Each row below holds a small network's activations on one record, seen along a few directions.
Here are examples, each followed by its value of one field, W.
The word none means that the record has no W.
Other fields move the rows too, some of them a lot.
Strong random noise was added to every row along 4 fixed directions; ignore it. To show where, here is one row again and again, with new noise each time:
[226, 292, 201, -40, 201, 136, -27, 177, -23, -15, -146, 189, 167, 121, -189, -376, -35, 243, 147, 134, 117, -148, 72, -29, 3, 69]
[491, -25, -217, -10, 68, -12, 100, -486, -53, -339, -178, 35, 271, -492, -378, -347, -96, 80, -192, 235, 120, -60, -63, 583, 123, -291]
[287, 112, -128, -48, -119, 220, 321, 51, -165, -220, -7, -5, -128, -421, 36, -50, 77, -277, -100, 90, 50, -108, 191, 86, 369, 222]
[-184, -58, 20, 181, -9, -320, 74, 90, 476, 306, 71, -377, -57, -159, -132, 40, 27, 258, 583, 202, -479, 307, -197, 4, 79, -197]
[284, 255, 96, -55, 139, 165, -2, 88, -87, -106, -174, 152, 58, -33, -171, -330, -25, 156, -1, 167, 137, -147, 127, 49, 17, 16]
[103, 257, 74, -48, -70, 263, 237, 404, -110, -17, 9, 16, -255, -121, 147, -20, 116, -177, 96, 60, -7, -108, 261, -248, 279, 363]

[-125, 46, 31, -105, 4, -180, -138, -22, 23, -87, -243, -221, -332, 16, -26, 111, 65, 134, -34, 160, -197, 75, -64, -106, -268, -291] -> w5
[164, 151, 254, -154, 23, 233, -77, 87, 61, -89, -54, 333, 375, 157, 91, -200, -206, -103, 9, -75, 260, -279, -77, 5, -82, 248] -> w13
[29, 130, 167, 160, 238, 123, -40, -139, 184, 295, 48, 71, 442, 310, -277, -52, -165, 237, 151, -49, 126, -98, -198, -137, -22, -213] -> w3
[203, 64, 125, -86, -57, 457, -46, 13, -205, -320, -24, 522, 191, 242, 76, -360, -212, -202, -155, -93, 371, -244, 89, -60, 6, 172] -> w4
[-9, 56, -3, -94, 67, 258, -36, 260, 43, 51, 27, -57, -383, 88, 170, 133, 177, 11, 52, -5, -5, -138, 43, -307, -68, 276] -> w10
[-213, 28, 177, -49, 113, -260, -27, 393, 312, 367, 67, 29, 26, 384, -3, -73, 12, 222, 291, -142, -127, 81, -84, -343, 25, 61] -> none
[82, 75, 27, -114, 73, 356, 426, 187, -327, -204, 113, 146, 18, -287, 346, 94, 63, -495, -101, -228, 29, -323, 311, -99, -24, 284] -> w7
[-60, 26, -81, 145, -265, 136, 264, -19, -111, 10, 56, 171, 175, 89, -8, -55, 115, -106, 242, -283, -26, 29, -22, -99, 191, 140] -> w1
[-27, -97, 100, -20, 133, -187, 10, 35, 251, 38, 177, -78, 315, 272, -284, -194, 15, 121, 329, -57, -183, 34, -152, 27, 39, -230] -> w14
[-148, 146, 426, -22, 107, -214, -6, 302, 299, 240, 111, 101, 415, 704, -90, 100, -58, 441, 555, -158, 0, -4, -88, -262, -39, 167] -> w11
[-77, 285, 248, -69, 144, 63, -161, 315, 204, 115, -246, -171, -414, 161, -79, -221, 55, 315, 71, 286, -164, 90, 217, -226, -404, -193] -> w2
[373, -5, -232, 14, -176, 74, 109, -336, -308, -286, -73, 168, 529, -176, -4, -138, -210, -5, -178, 49, 216, -113, -280, 451, 96, -2] -> w15
[-175, 267, 90, -315, 151, 428, 321, 342, -209, 52, -40, 82, -44, 82, 286, 71, -20, -215, 104, -12, 79, -310, 308, -500, 10, 593] -> w6
[120, 130, 22, 15, 126, 61, 74, -483, -98, 40, -214, -72, 186, -126, -24, -117, -76, -3, 20, 309, -427, -132, -15, 210, -266, -81] -> w12
[-108, 119, 249, 51, 184, -71, -88, -146, 265, 233, -41, -227, 305, -127, 44, -15, -237, 189, 349, 44, -453, 77, -279, 1, -125, -109] -> w9
[8, 1, -126, -14, 31, -3, 306, -3, 90, -107, 356, -258, 593, -164, 135, -152, -74, -149, 172, -175, -233, -64, -331, 42, 343, 250] -> w8

Here are new rows. What is W for each?
[-5, 52, 295, 107, 52, 332, 232, 316, 92, -59, 92, 419, 454, 548, 44, -11, 4, 25, 130, -350, 487, -166, 77, -419, 352, 276] -> w3
[147, -301, -98, 132, -142, -180, 661, -277, 125, -3, 338, -246, 354, -384, 178, 339, 98, -573, 335, -63, -442, 177, -198, 44, 542, 524] -> w12
[244, -113, -311, 126, -143, 26, 438, -712, -153, -223, -2, -267, -13, -690, 266, 258, -48, -469, -200, 320, -548, -101, 25, 497, 63, -3] -> w12
[-177, -54, -132, 90, -121, -82, 194, -45, 109, 263, 74, -353, -250, 19, 115, 267, 49, -95, 298, -77, -465, 265, -110, -98, -206, -16] -> w1
[157, -40, -116, -134, -136, 208, -74, 162, -322, -194, -78, -40, -438, -61, 80, 148, 129, -207, -190, -15, 99, -141, 352, -86, 149, -111] -> w14
[-155, 186, 261, -1, -45, -149, 35, 480, 252, 313, 285, 2, 39, 518, -61, 240, 75, 195, 430, -192, 20, 116, 64, -596, 86, 295] -> w11
[2, 52, -38, -25, -198, -81, 262, 69, -90, -277, 86, -50, -224, -173, 115, 188, 102, -276, -155, 102, -36, -70, -9, -48, 128, -1] -> w5
[81, -261, -268, 179, -130, -255, 137, -248, 119, -52, 63, -163, 231, -329, -34, 176, 151, -349, 153, -134, -23, 191, -147, 378, 557, -88] -> none
[-171, 186, 292, 62, -7, 157, 283, 337, 58, 198, 128, -127, -53, 24, 276, 34, 46, -26, 525, 18, -243, -112, 17, -121, 163, 436] -> w2
[-169, -16, -198, -106, 93, -61, -284, -245, 66, 135, -403, -230, -365, -277, -153, 78, -117, 336, -48, 432, -63, 39, 185, 15, -551, -579] -> w6
[149, 1, 105, 91, 92, 34, 154, 313, -127, -73, 37, 284, 486, 134, -121, 20, -10, -213, 162, -431, 230, -201, -78, 27, 600, 507] -> none
[181, 302, 292, 8, 321, 33, -268, -54, -48, 129, -391, 141, 122, 375, -52, -203, -69, 337, 67, 310, -239, -125, 142, -149, -467, -123] -> w12
[171, -51, -298, 153, -107, -51, 200, -368, -2, 21, 38, -187, 11, -165, -149, -44, 15, -118, -94, 43, -163, 167, -119, 209, -248, -240] -> w1
[-94, 102, -125, 30, -312, 205, 408, 519, -127, -8, 485, -247, 88, -256, 509, 192, 153, -533, 175, -290, -168, -123, 3, -379, 667, 617] -> w8
[118, 163, -111, 15, -12, 122, 354, -67, -117, 35, 168, 27, 164, 80, 5, -41, -36, -230, 107, -172, -143, -21, -71, -42, -19, 245] -> w1
[726, 277, 115, -278, 141, 329, -31, -287, -733, -688, -364, 687, 592, 74, -305, -521, -13, -84, -582, -62, 788, -615, 56, 295, 169, 119] -> w5
